Each row below holds a small network's activations on one input, seen along a few directions.
In each table, some parts of the input vary, and every possible input appears once, in random order.
Descriptions start from the smaller parts, as in this example, which fits no table here: ring(5) and (point or line(9) or (values(3) and line(6))).
Shared parts are said once, and a part with two or three values counts as separate values.

Other details of the inputs vary at random and push rows far along three fixed directions, the same in every table; ignore that.

Rows:
R1: [  1 -18 -16  24   2  39  23  21  15 -31  -8]
R2: [ -2  15  19  15 -13 -14  13  20  14   2 -11]
R3: [  8  10   5  33  15 -37 -15  22  15  20 -31]
R4: [-11  15   6 -11 -24   6  29 -17  -9 -25  12]
R5: [  2 -45 -16   1  34  11 -12   9   1  27 -22]
R6: [12  8 -9 22 -2 -5  5 15 26 -3 -5]
R7: [ 4 11  7  5 -6 -7 -6 15 -1  3  8]
R8: [  0  -6  16  18  30 -27 -13  23   7  23 -31]
R9: [ -2  -7 -23 -17  -8  -6   0 -16 -24  -2  -1]
R10: [ -3  -9  -4 -21   4 -14 -11  -3 -23  18  -8]
R11: [ 11  21  11   1  -9 -28 -21   9  -1  13  14]
R12: [  0  -4  -6 -22   2 -20 -19  -9 -26  24  -2]
R13: [ -3   5  15 -24   7  -2   1  -6 -12   7  15]
R14: [ -6  34  33 -15 -26 -31  -2  20 -21  -4  11]
R15: [  9 -23 -13  21  18  26   9  -9  24   7   1]
R16: [  3   5  -7   0  13 -22 -13 -24 -12   5   0]
R17: [  2 -14 -27 -24   1  -4 -11 -30 -25   6   9]
R18: [ -2 -16 -11 -23   6 -10 -12 -11 -25  19  -2]
R19: [ -3 -32  -3  16  24  32   2  13  28  11 -12]
R20: [  1  26   9  -8 -30 -10  -6   1  -7 -15   7]
R21: [  0  -1   8 -30   6   4 -14 -19 -25   7  32]
R22: [  0  11  -2  32   3 -20   6  20  10  -6 -33]
R23: [ -6 -11  -2 -15   8  17  -9 -25  -1  11  19]
R24: [ -8  -2  -8  -8 -20  36  22  -8  -8 -45   3]
R25: [-14  18   9   8 -29  -1  18  19  10 -19 -10]
R26: [-11 -12 -16   3  13  18  20 -18 -11 -30 -14]
R27: [ 15 -18   6  13  39  -2 -20  21  27  40  -6]
R28: [ 12 -24 -15   1  32  23  -6 -15  11  16  14]
R29: [ -8  27  15 -28 -15  -8  11 -12 -21  -9  19]
R30: [ -1 -18  -1   8   4  30   4  12  11 -16 -10]
R31: [  8 -25 -25  13  16  38   5  -4  10 -14  10]
R32: [ -1  15 -10  26 -30   1  19  16  29 -24 -12]
R33: [  4  21   9   9 -21 -21   5  -3   9   2   7]
R34: [ -4   8  -4  22  -1 -11  16  12   3 -20 -28]
R35: [  3   6  22 -29   5 -12 -34 -13 -17  26  19]
R36: [ -3   7  30  -4   2 -18  -1   8   3  21   0]
R37: [ 10  -9   6 -10  33  -3 -23  -7   5  41  15]
R38: [ -2  20   6  19 -25  -2  25  12  13 -17  -9]
R39: [ -9 -10 -17 -14  -7  33  12 -34  -3 -21  21]
R40: [ -3  -9 -13 -10  -7  37   6 -20  -8 -28  13]
R41: [ -4  14  16  15 -16 -17   0  28  21   7 -12]
R42: [  3  18  -1 -11 -27  -1  -2 -13  -9 -23  15]
Each input here is: line(6) and (values(2) or ring(5)).
Question: The inputs of R16 and R22 match in every part but the line(6) part. If R17 is changed in the same way as R16 into R22, which row does it become?
Answer: R12
Question: Which other rows does R42 become when the ring(5) part takes its other values? List them by row number.
Answer: R6, R11, R32, R33

Rows:
R43: [-10 -24 -18 -21  -3  38  12 -26 -15 -15  16]
R44: [  5 -26  -1 -24  26   8 -32 -19 -11  29  20]
R45: [ -1 -23 -14  28  -1  28  19  28  25 -11 -22]
R46: [ 15 -19  18  18  54   0 -27  11  30  44  -1]
R47: [ -5   4 -22 -23 -21  28   9 -30 -33 -42  21]
R48: [ -1  35  35  -4 -10 -33  -4  10   1  12   6]
R49: [  0  -4  13 -14  17   3  -8 -19  -1  21  19]
R50: [-17  30  15 -43 -31  -6  14 -40 -34 -16  35]
R51: [ 10 -25 -26 -13  30  32 -18 -42  -6  11  28]
R52: [  2  -4 -30   1  -8  39  23 -24  -1 -43  14]
R53: [ 14  -6   5   8  18 -17 -26   9  21  37   3]
R54: [  5  24  14  51 -11 -48  -3  24  15   1 -25]
R55: [ -7  46  52 -29 -18 -47 -19   8 -29  10  13]
R56: [ -5  13   6  -5 -16  -7  10  -3   2   3   8]
R57: [ 10 -15   4  -3  22  -6 -33   9   5  27   3]
R58: [ -6 -27   0 -44  51  -4 -44 -53 -28  49  16]
R59: [-13  37  14 -16 -39 -39   6 -10 -19 -16 -15]
R60: [ 11  22  18  14  -9 -35 -27  38   6  16 -14]
R61: [-15  32  25 -27 -37 -21   7  -1 -28 -11  11]
R62: [  5  30  12  30 -28 -35   4  45  30   9 -21]
R63: [  6 -23 -35  20   5  46  24  -7  24 -36   0]
R64: [ -6   1 -15  13 -30  19  28  18   6 -39 -12]
R65: [ -7  11 -10  -5 -12 -15  23   7 -23 -23  -7]
R66: [  4 -35 -39  -4  12  41  29 -22 -12 -27  -4]
R67: [  7 -19  24  -2  40  -7 -33  11   6  45   1]
R68: [ -2 -12  -2  29  -1  22  20  33  23 -18 -24]
R69: [  8  -6 -21  45 -18   3  33  36  27 -26 -50]
R70: [  3 -36 -22  35  51  12  -7  28  28  24 -36]
R71: [-10  17  -2 -16 -31   1  19 -18 -10 -15  16]
Question: What do these inputs look like to the network?
Answer: point or ring(6) or (values(2) and line(11))
Question: Which of the alternatives is R49?
Answer: values(2) and line(11)
Question: Which other rows does R55 become when the line(11) part takes its other values? List them by row number.
Answer: R43, R44, R45, R47, R57, R60, R61, R64, R67, R68

Rows:
R72: [  7  -4 -16  12 -16  22  11   7  24 -13   0]
R73: [ -3  42  51 -25  -6 -39 -18  -4 -24  14  24]
R74: [ 17  11  13   4  -3 -22 -35  25  15  30   3]
R75: [-18  36  -5  -3 -37 -32  38  23 -25 -42 -31]
R76: [  7 -22  10   9  15  15 -10  26  30  30  -8]
R77: [  8  -4 -28  45   0  40  33   8  30 -55 -11]
R78: [  9 -15   3  17  24 -12 -27   6  35  55   3]
R79: [-17 -30 -19 -53  21  26  -2 -54 -54 -16  21]
R80: [  1   5 -16  17  -5  24   6   2  11 -29   6]
R81: [ -1  30  41   8  -3 -30 -21  39   7  24  -3]
R82: [  0 -45 -31 -26  53  11 -18 -51 -26  34  -2]
R83: [-24  23   6  -4 -52  11  51   1   1 -41   5]
R84: [  3 -16 -13  47  -2  -7  -2  41  20 -12 -50]
R85: [  4  24  -5 -32 -27 -33   4 -15 -51  -2  25]
R86: [  5 -24 -23  -6  23  40  11 -52   7 -13  28]
R87: [-12  22   2 -26 -26 -38 -10 -34 -41  -3  -7]
R88: [  3 -23   4  19  24  30  19  -1  28   0  -2]
R89: [ 12 -10  26  -2  16  -7 -31  32  14  42   0]
Question: What do these inputs look like to the network?
Answer: point or ring(5) or (values(2) and ring(6))
Question: Start at R77 and move only the ring(6) part, one step at a time. The first step leads to R80. Which rows follow, in order?
Answer: R74, R72, R78, R86
Question: Which other rows does R83 become when the ring(6) part takes its other values? List them by row number.
Answer: R73, R76, R81, R88, R89

Rows:
R90: [ -6   9  -2  -5 -20 -10  10  -3  -6  -4  -3]
R91: [ -5  -3 -12 -13 -18  14  11 -15  -8 -14  10]
R92: [ -5   0 -13 -22 -10  24  17 -29 -21 -28  25]
R93: [  6   4  14  15  10 -20 -11  21  18  26 -12]
R94: [ 12 -10 -13  40   6  12   9  34  35  -5 -21]
R95: [  2  23  27  -2 -11 -26 -11  18   2  14   4]
R96: [  2  13  12 -24  -2 -27 -29 -18 -21  22  15]
R97: [  5 -19 -15   8  21  16   4  -6   7   4  -1]
R98: [  7   5  14  -3   9 -16 -17   9  -1  23   7]
R99: [  3 -12  -5   5  13   7  -1  -9  11   9   1]
R100: [ -6  22   6 -12 -17 -23   2  -6 -19  -8   1]
R101: [ -1  17   5  16 -11 -24   5  25   4  -5 -21]
R102: [ -3  -4  -4 -21   9   5   1 -26 -19   1  17]
R103: [  7  13  -1  22 -14 -10   6  21  17  -5  -9]
R104: [ -6  18  10 -26 -25 -15  -3  -7 -19   2  13]
R105: [ -3 -14   1   3  15  18   5  -5   5  -3   0]
R106: [  5  14  22  19  -1 -19 -12  32  22  17 -10]
R107: [  0 -21  -5   1  23  21  -2 -13   9   8   4]
R108: [  5 -13   2   5  25  -9 -16   6   2  22  -8]
R109: [-14  17 -11 -14 -32   3  27 -18 -26 -46  -2]
R110: [-10 -22 -22 -15   0  33  22 -24 -12 -21   5]
R111: [ 3 -2 -7  7 -1  3 -3  8  3 -6 -9]
R112: [  8 -35 -21  10  36  18 -11 -14  10  17  -4]
R113: [ -7  15  -5   2 -35   5  24  15  -2 -30  -6]
R114: [  6   5  11   2   2  -7 -11   9  11  16   5]
R115: [ -3 -26  -3 -27  23  12 -11 -24 -17  22  13]
R116: [  9 -18  -2  19  19  15  -6  17  26  13  -5]
R117: [  3  18  17 -19  -1 -32 -28  -4 -16  23  13]
R118: [  5 -18  -9 -20  23   9 -23 -33 -13  17  23]
R119: [ -1   3   4  21  -8  15  16  22  19 -20 -10]
R120: [  0 -25 -20  16   8  24  15   8  17  -5 -18]
R121: [ -1  17  18  -6 -10 -10  -7   1   1   4  10]
R122: [  0 -22  -6 -11  10  20  -4  -5  -3   7   7]
R123: [ -4  16   9  -2 -13 -10  10   4  -2  -9  -1]
R124: [  2  10   3  25 -15   4  10  19  24 -13  -9]
R125: [ -2  -9  -6  23   4  21  18  12  20 -17 -15]
R126: [ -8  10   7 -16  -9  -1   4 -26 -12  -7  15]
R127: [ 10   1  10  12   8 -12 -17  12  20  26   1]
R128: [ -6 -12  -3 -27  14   6  -7 -30 -28   1  11]
R129: [ -3 -20 -13   2  11  33  19 -11   3 -19   2]
R130: [  4  14   6   5  -3 -24  -5   4   1  13  -2]
R131: [  2  13  -2  20 -15  -7   8  27   9 -16 -16]
R132: [ -1 -22 -28  16   6  26  16  -9   6 -23 -15]
R133: [ -9  27   3  -8 -30  -9  26  -2 -19 -32   3]
R134: [  0  12   9  -8  -7 -17 -13   5 -11   4   0]
R135: [  5 -17   1   2  30 -10 -24   2   1  31 -10]
R136: [ -5  23   4  -2 -27  -8  13   9 -12 -29  -2]
R137: [  3   2  13 -14   9 -17 -26   0 -14  21   5]
Question: The inputs of R98 and R133 match in every part but one. If R116 is changed in the same way as R98 into R133, which row does it become?
Answer: R123
Question: What do these inputs look like to the network?
Answer: values(2) and line(4) and line(6)
Question: Which other rows does R111 become when the values(2) part takes its other values? List them by row number.
Answer: R109
Question: Start at R113 and move only the line(6) part, one step at a time. The first step leads to R134. Which rows follow, in order?
Answer: R131, R92, R116, R106
Question: Start at R90 and move only the line(6) part, one step at a time. The first step leads to R132. Which rows follow, in order?
Answer: R112, R130, R99, R126
Question: Which other rows does R126 become when the values(2) part takes its other values? List them by row number.
Answer: R124

Rows:
R138: [  6 -10   6  -5  26 -20 -45  11 -13  37   0]
R139: [-12   1 -15  13  -4  18  38 -14   7 -35  -9]
R140: [ 11 -15 -13   0  23  -8 -26 -13  11  47   1]
R141: [ -3  36  30  16 -30 -29  17  39  19   7  -5]
R142: [-8 -3 21 -5  8  9 -1 12  6  2 -7]
R143: [  4  22  -6  -3 -36   8  19   6  -2 -34  18]
R144: [-13  -9   1 -36 -14  23   5 -21 -15  -9  20]
R145: [-1  5 23 -2  9 -1  4  3  8 12 14]
R146: [-10  -7  -6   6  -9  25  24 -24  10 -16   4]
R147: [  8 -32 -32  22   9  18   7  10  13   6 -25]
R148: [  7 -16 -31  29   2  40  14 -10  19 -39  -2]
R149: [  4   2   3  35 -18  -8  11  25  38   1 -18]
R150: [ -8  -3  -4  10 -22  -5  18  29   5 -10 -20]
R151: [  9  -1  23  -9  23  -8 -34  13  -1  23   3]
R152: [-13 -28   1 -31  32  21  -6 -32 -26  12  15]
R153: [  8  -6 -16  -4  -1 -14  -9  -1 -11   4  -9]
R154: [ -1  24  11   5 -35 -10  24  25  16 -10   4]
R155: [-21  27  28 -53 -33  -8   4 -22 -34  -8  23]
R156: [ 10 -18 -17  24  23   8   3  10   6 -10 -27]
R157: [ -5   8  -6   7 -27 -18  23  17   0 -12 -26]
R158: [ -2 -12   1   5  20  -5   7   1   0   7 -21]
R159: [-15  -8  -5 -13   5  22  15 -16 -27 -28   4]
R160: [  2  11 -20   0 -14  -9   3 -11  -1 -14   2]
R161: [  2  -7  -6  23  28  -1   1   1  18   5 -13]
R162: [ 14 -25 -36  39  31  20  -4   7  30  -3 -18]
R163: [ 11 -21  -9  16  18  24 -16  23  17  -3 -10]
R164: [ 14  -9   8  -9  34  11 -21 -11  -1  19  28]
R165: [ -2  45  22 -31 -46 -30  -1  -4 -22   5  33]
R166: [ 15   9  -1  45 -13 -19 -10  36  38   4 -20]
R167: [  1   7   1  -1 -11 -24 -19  23 -10  11  -7]
R168: [  7 -28  -7 -20  17  23 -28 -10  -5  14  17]
R169: [-11  12   2  -6 -11 -15  14 -16  -3   2   1]
R170: [  4 -14 -12  -7  20  31  -2 -42  -6 -17  23]
R171: [ -9 -21  10 -21  23  -5 -19  -8 -14  40   4]
R172: [-10  23  -1   7 -24  -9  34   5 -18 -45 -21]
R173: [ -9  -7  11 -21  11  23  -1 -13 -15 -13  12]
R174: [  4  21  26 -15 -20 -30 -29  26   0  35  -1]
R175: [-10   1 -11 -27 -25   6   5 -13 -30  -8   9]
R176: [  7   1 -10  -7  -1  24   4 -11  -5 -22  27]
R177: [ 1  9 14 19  6 -2  1 -4 12 -4 -2]
R178: [  5  15  -2  21 -29  -7   4  10  19   0  -7]
R179: [ 14 -10  -8  24  39  -7 -20   4  20  23 -12]
R180: [ 0 -9 -9  2  7 -9 -2 -8 14 21 -3]
R181: [ -3  30  33 -21  -6 -16  -4  -8 -18   2  29]
R182: [  1   1 -30   6 -14  12  22  -6 -17 -46 -12]
R183: [  0  24  32  16  -2 -32  -6  12  17  19  -8]
R184: [ -1   4  20 -24   9 -40 -17  -9 -18  44  -4]
R185: [ -6 -21 -14 -17  21  27  -2 -23 -29 -16  12]
Question: What do these inputs look like to the network?
Answer: ring(6) and ring(8)
Question: The inputs of R181 and R161 match in every part but the ring(6) part. If R143 is changed in the same way as R181 into R161, which row does it become?
Answer: R160
Question: Which other rows does R163 become when the ring(6) part takes its other values? List them by row number.
Answer: R138, R148, R162, R176, R182
Question: Start at R170 and move only the ring(8) part, one step at a time. The first step leads to R148. Which rows follow, in order?
Answer: R166, R178, R149, R146, R183, R177
Question: Start at R172 and move only the ring(8) part, one step at a time. The first step leads to R156. Which rows follow, in order?
Answer: R182, R153, R147, R157, R184, R158
